These are the activations of a small neural network, seen along a few directions. Each row is one input.
In each table, some parts of the input vary, and every possible input appears once, in random order.
A made-up example of a description, with smaller parts first: one of 8 places around a ring, together with either a single point or one of 11 places along a line or (one of 3 separate values, together with one of 4 places along a line).
Shared parts are said once, and a part with two or three values counts as separate values.

Other details of the inputs vary at random and push rows far along two fixed directions, the same in every table; ignore that.

A family of inputs:
x1: 3,1,14,8,17,-3,11,-17,4,-7,-3,0,-4,-9
x2: 18,25,-42,-27,-24,23,-28,12,-32,6,-5,33,5,-14
x3: 3,-3,3,5,-14,4,-19,20,4,13,-7,-4,13,29
x4: -6,-7,4,6,22,-9,19,-16,3,-13,12,-3,-11,-22
x5: -6,-4,1,2,15,-9,13,-10,2,-7,8,-4,-5,-11
x6: -12,-5,9,2,-1,-4,12,2,4,-14,-5,-7,6,1
x7: -7,3,1,1,-1,-1,-1,13,8,4,3,-11,2,19
x8: -3,-13,3,4,12,-7,18,-18,7,-7,8,-8,-18,-24
x9: 4,-10,15,10,17,0,14,-28,7,-8,-2,1,-13,-20
x10: -6,6,-2,-3,-10,2,-13,24,2,8,-1,-8,9,33
x11: -2,-10,1,4,6,-5,9,-12,5,-6,8,-6,-11,-13
x12: -6,-3,12,4,9,-11,1,2,8,3,0,-5,4,-3
x13: -6,6,-3,1,-11,-1,-15,22,0,7,0,-8,11,32
x14: -2,-11,2,0,7,-1,11,-10,7,-5,8,-7,-13,-12
x15: -4,-15,1,5,14,-6,17,-20,6,-9,9,-4,-15,-21
x16: 1,1,13,10,7,-8,7,-6,3,-2,-1,1,1,7
x17: -4,-1,-5,0,-13,6,-10,15,7,8,0,-8,0,23
x18: 24,31,-23,-27,-7,15,-8,-8,-32,4,-5,33,9,-34
x19: 2,5,5,3,-4,-1,-11,18,2,9,-4,-4,15,21
x20: -10,-5,0,1,-21,7,-7,15,2,-4,-11,-5,10,21
x21: 22,18,-27,-28,-6,12,-11,-11,-24,2,-6,34,-2,-55
x22: -6,5,-3,0,-7,-2,-9,18,0,7,-1,-8,6,23
x23: 1,-5,10,11,-8,-1,-5,2,4,4,-5,2,1,22
x24: 1,-9,13,9,1,0,5,-8,4,5,1,-3,0,3
Description of these inputs: one of 2 separate values, together with either a single point or one of 5 places along a line or one of 6 places along a line.
Question: Changing only the choice among 2 separate values turns x4 into x2. The same change can be made to x18. Which row results?
Answer: x24
Question: Which other rows does x13 become when the place on the line of 6 takes its other values? List them by row number.
Answer: x4, x5, x7, x10, x22
Question: Which other rows does x2 become when the place on the line of 6 takes its other values? List them by row number.
Answer: x8, x11, x14, x15, x17

A family of inputs:
x25: -7,-22,24,0,23,-15,29,-14,24,-12,2,-27,-5,-35
x26: 16,4,-16,-11,-5,8,-24,-5,-16,16,-1,16,3,-15
x27: -9,-5,30,1,11,-6,17,8,20,-1,-6,-19,14,5
x28: -12,-12,19,-1,22,-6,43,-20,20,-27,8,-24,-11,-20
x29: 12,-4,-17,-4,7,12,9,-21,0,-11,5,9,-24,-33
x30: -7,-20,16,16,27,-8,28,-38,9,-15,18,-10,-22,-10
x31: -7,5,19,13,22,-22,11,2,6,-4,7,-11,-1,19
x32: -10,13,-5,0,-7,-10,-10,24,1,1,7,-6,6,46
x33: 10,33,-10,-19,5,8,-10,7,-11,11,-7,15,12,-14
x34: -10,5,-10,1,2,-7,9,-1,-13,-18,10,6,10,0
x35: -17,-29,18,15,-14,-3,4,0,15,-7,-4,-13,-5,4
x36: 17,12,-41,-26,-7,21,-8,-18,-30,0,5,29,-14,-37
x37: -1,-25,11,12,10,-8,18,-14,16,8,21,-17,-21,-14
x38: 5,-5,24,23,15,0,5,-8,13,-3,-4,-10,-5,21
x39: -8,-1,26,3,11,-3,20,5,13,-10,-7,-24,8,13
x40: 17,5,-21,-10,-11,19,-22,6,-6,6,-2,17,-8,-14
x41: -15,5,-5,-2,-9,4,-20,31,11,15,1,-19,4,30
x42: 25,11,-24,-22,-7,10,-13,-17,-20,1,-15,35,-4,-52
x43: -4,-9,25,21,8,-5,9,-10,9,-6,-13,-5,-2,21
x44: -5,3,1,2,-4,-18,-23,29,5,17,2,-10,11,30
x45: 4,33,-25,-23,-4,14,-6,4,-13,-4,-1,7,0,-2
x46: -9,-20,18,16,19,-8,32,-35,16,-23,2,-5,-22,-12
x47: -12,-11,-8,7,-24,8,-16,18,7,5,-12,-3,0,43
x48: -9,2,-10,2,-19,-9,-31,36,-11,12,-5,0,32,30
x49: 20,45,-24,-29,9,15,-2,-9,-28,-4,-7,23,1,-36
x50: 16,31,-27,-19,4,4,1,-9,-43,-15,-2,37,15,-42
x51: -11,-33,16,16,17,-10,22,-25,21,-12,4,-7,-25,-26
x52: -3,-19,33,20,26,-14,27,-31,18,-8,-5,2,-10,-22
x53: 2,3,0,10,-14,13,-18,15,8,3,-5,-5,3,50
x54: -9,3,-9,-17,-29,14,-22,44,5,10,-10,-14,18,31
x55: -14,-9,-7,4,-42,13,-19,24,0,2,-15,-5,10,43
x56: -4,14,-23,-15,4,8,5,0,-2,-4,5,-3,-12,-16
x57: 23,36,-22,-29,11,-3,-4,-7,-28,2,2,39,4,-47
x58: 8,-11,26,19,27,-12,34,-32,9,-2,14,-14,-17,-15
x59: -10,6,-16,-17,-31,17,-15,41,3,4,-10,-15,15,39
x60: 22,20,-10,-22,-14,14,-1,-20,-26,-6,-18,42,9,-53
x61: -11,-5,14,8,16,-13,1,5,21,8,3,-26,-1,3
x62: 34,15,-25,-20,-2,15,-18,-13,-16,4,-7,30,-6,-50
x63: -13,4,9,12,-6,-11,-14,28,-5,9,-3,3,34,34
x64: -2,-4,3,2,-39,5,-32,26,-1,13,-23,0,22,30
x65: 4,-19,16,15,4,-12,3,-2,17,19,10,-20,-4,7
x66: -21,-10,-7,8,-15,-8,-18,33,-4,4,6,-6,18,30
x67: -15,-16,3,8,28,-25,31,-16,14,-16,23,-16,-26,-19
x68: -13,-22,23,16,7,-7,35,-35,12,-29,1,-9,-15,-18
x69: 1,-16,15,14,20,-10,37,-32,14,-8,22,-16,-23,-13
x70: 7,6,5,6,5,6,-8,-7,-12,6,-2,6,3,17
x71: 7,4,15,13,-7,7,-23,19,11,18,-11,3,14,40
x72: 0,-12,-7,5,-8,2,7,1,6,11,14,-13,-12,13
x73: 25,18,-7,-12,-7,9,-7,-2,-14,22,1,21,8,-12
x74: 17,15,-7,-10,0,11,-16,-6,-19,15,-3,27,9,-9
x75: -5,2,18,13,-26,6,-12,14,-3,0,-22,-2,19,42
x76: -12,-26,10,15,7,-3,-3,-4,12,8,13,-14,-12,12
x77: 5,16,-46,-26,-8,7,0,-4,-37,-16,8,31,3,-45
x78: -12,0,-6,0,-8,-11,-20,33,4,13,8,-9,3,32
Question: What is each input in this table made of?
Answer: one of 6 places around a ring, together with either one of 4 places along a line or one of 5 places along a line
Question: Which other rows does x28 become when the place on the ring of 6 takes its other values? List them by row number.
Answer: x25, x27, x39, x54, x59
Question: Start at x72 and move only the place on the line of 5, one step at a time. The first step leads to x36. Which rows follow, in order?
Answer: x29, x47, x55
Question: Which other rows agree with x73 in the place on the ring of 6? List them by row number.
Answer: x27, x33, x52, x57, x60, x63, x71, x74
Question: Start at x78 and move only the place on the ring of 6, one step at a time. The first step leads to x44. Which rows follow, in order?
Answer: x57, x31, x32, x67

A family of inputs:
x79: 8,11,-9,-3,11,-8,1,-3,-8,6,14,7,3,-11
x80: 15,7,-12,-19,-20,18,4,-6,-16,-10,-11,18,8,-26
x81: -12,-7,19,20,13,-23,12,10,11,6,13,-16,5,27
x82: -2,-1,14,-5,26,-15,33,-21,4,-20,7,-9,-6,-39
x83: 4,3,1,-3,-20,4,-29,27,8,21,-12,4,8,25
x84: 7,8,-29,-16,-3,17,-4,0,-8,-4,3,5,-12,-20
x85: 13,16,-31,-25,-4,17,-15,4,-20,2,3,14,-3,-22
x86: -2,5,-5,-2,-6,4,-22,27,-2,16,3,-11,11,32
x87: 3,-4,-10,-9,10,3,21,-21,11,-8,8,-4,-29,-39
x88: 12,17,-8,-19,-7,6,-7,5,-11,-8,-15,22,11,-29
x89: 7,20,-18,-27,-5,9,1,3,-16,-12,-6,10,5,-25
x90: 4,-17,29,25,36,-6,27,-37,16,-11,8,-11,-22,-18
x91: 14,12,0,1,6,3,9,-20,-13,-8,-2,19,-9,-10
x92: 2,5,8,16,-10,4,-19,10,2,10,-4,-1,6,52
x93: 6,15,-28,-22,-6,4,-2,2,-21,-7,4,17,-5,-18
x94: 8,8,5,-7,5,1,7,-11,-6,-8,-15,10,8,-19
x95: 7,2,-10,-5,2,-3,-7,-6,-5,-3,1,18,-4,-23
x96: -9,-17,17,22,8,-13,-1,-3,14,4,1,-12,1,29
x97: -11,2,24,21,-4,4,-7,10,9,4,-10,-10,12,55
x98: -22,-2,5,3,-6,0,-8,22,7,1,0,-17,10,38
x99: -21,-12,14,10,1,-6,17,11,24,-14,-2,-31,-1,25
x100: 23,10,-36,-25,-21,21,-10,-14,-30,-2,1,35,-3,-37
x101: -11,5,3,2,-14,2,-23,26,2,6,-13,4,19,28
x102: -24,-32,18,23,31,-23,48,-28,28,-27,19,-28,-32,-18
x103: 6,9,-15,-12,7,-5,1,-7,-11,-1,13,8,-5,-18
x104: -6,-4,8,12,-7,-6,-10,13,1,8,-9,-1,9,38
x105: 0,5,3,9,-3,-1,-22,32,3,24,4,-12,19,42
x106: -10,-2,10,7,-24,-1,-14,25,4,3,-16,-12,21,33
x107: -7,1,-13,-10,17,3,28,-26,-2,-25,8,2,-19,-48
x108: 5,-15,7,2,10,-6,17,-29,7,-2,4,0,-19,-47
x109: 22,13,3,-4,3,12,0,-20,-3,6,-6,15,-12,-13
x110: -5,-10,7,11,-5,0,-24,24,12,13,-6,-7,9,29
x111: 8,19,10,2,-15,12,-13,14,-4,2,-19,4,18,38
x112: -8,7,-3,-1,-11,-7,-12,26,-5,8,3,-6,10,37
x113: 14,18,-16,-23,-5,6,-9,4,-10,13,2,9,-3,-16
x114: 14,6,-22,-12,-10,13,-18,-3,-20,5,-4,17,1,-30
x115: -12,-29,26,13,35,-19,39,-30,31,-10,19,-28,-31,-28
x116: 23,5,-29,-22,-17,26,-12,-8,-24,2,-3,25,-1,-34
x117: -17,-2,21,16,14,-14,8,11,11,6,8,-19,15,26
x118: -16,-17,8,21,-17,-9,-19,19,10,11,0,-16,9,46
x119: 8,-14,-6,-3,4,1,27,-32,-10,-17,8,15,-18,-47
x120: -6,-11,33,14,40,-26,45,-24,18,-16,13,-20,-3,-32
x121: 2,9,-19,-6,-30,5,-24,19,-20,8,-10,16,11,14
x122: -5,1,-1,4,-14,-5,-18,24,0,5,-8,8,9,25
x123: 15,23,-49,-30,-12,18,-8,-6,-24,-8,4,27,-12,-35
x124: -19,-30,48,37,30,-30,26,-1,44,14,17,-44,-7,29
x125: 10,8,-10,-4,-11,13,-30,16,-10,18,-14,9,14,23
x126: -22,-21,31,16,40,-24,41,-27,19,-19,18,-25,-13,-23
x127: -2,-15,23,15,8,-7,2,-6,20,13,-6,-13,-5,16
x128: -3,-2,-11,-5,6,-4,3,-5,-1,-6,13,-3,-9,-6
x129: 5,15,-21,-16,-16,12,-13,-1,-25,-3,-10,23,9,-26
x130: -4,1,8,3,10,-1,6,-13,-3,-4,-8,6,5,-9
x131: -8,-6,1,1,-26,14,-10,14,-3,4,-8,0,15,29
x132: -1,-18,10,7,-25,9,-10,12,14,17,-4,-12,2,32
Question: What is each input in this table made of?
Answer: one of 6 places along a line, together with either one of 4 places along a line or one of 5 places along a line
Question: Changing only the place on the line of 6 turns x101 into x122. The same change can be made to x97. Which row results?
Answer: x91
Question: Changing only the place on the line of 6 turns x94 into x130. The same change can be made to x99. Which row results?
Answer: x107
Question: Start at x132 and move only the place on the line of 5, one step at a time. The first step leads to x108. Which rows follow, in order?
Answer: x83, x127, x109
Question: Start at x111 and move only the place on the line of 5, one step at a time. The first step leads to x94. Which rows follow, in order?
Answer: x88, x106, x80
Question: Start at x82 and move only the place on the line of 6, one step at a time. The first step leads to x126. Which rows follow, in order?
Answer: x112, x103, x86, x113
Question: Start at x105 and move only the place on the line of 4, one step at a time. The first step leads to x86. Which rows follow, in order?
Answer: x85, x84
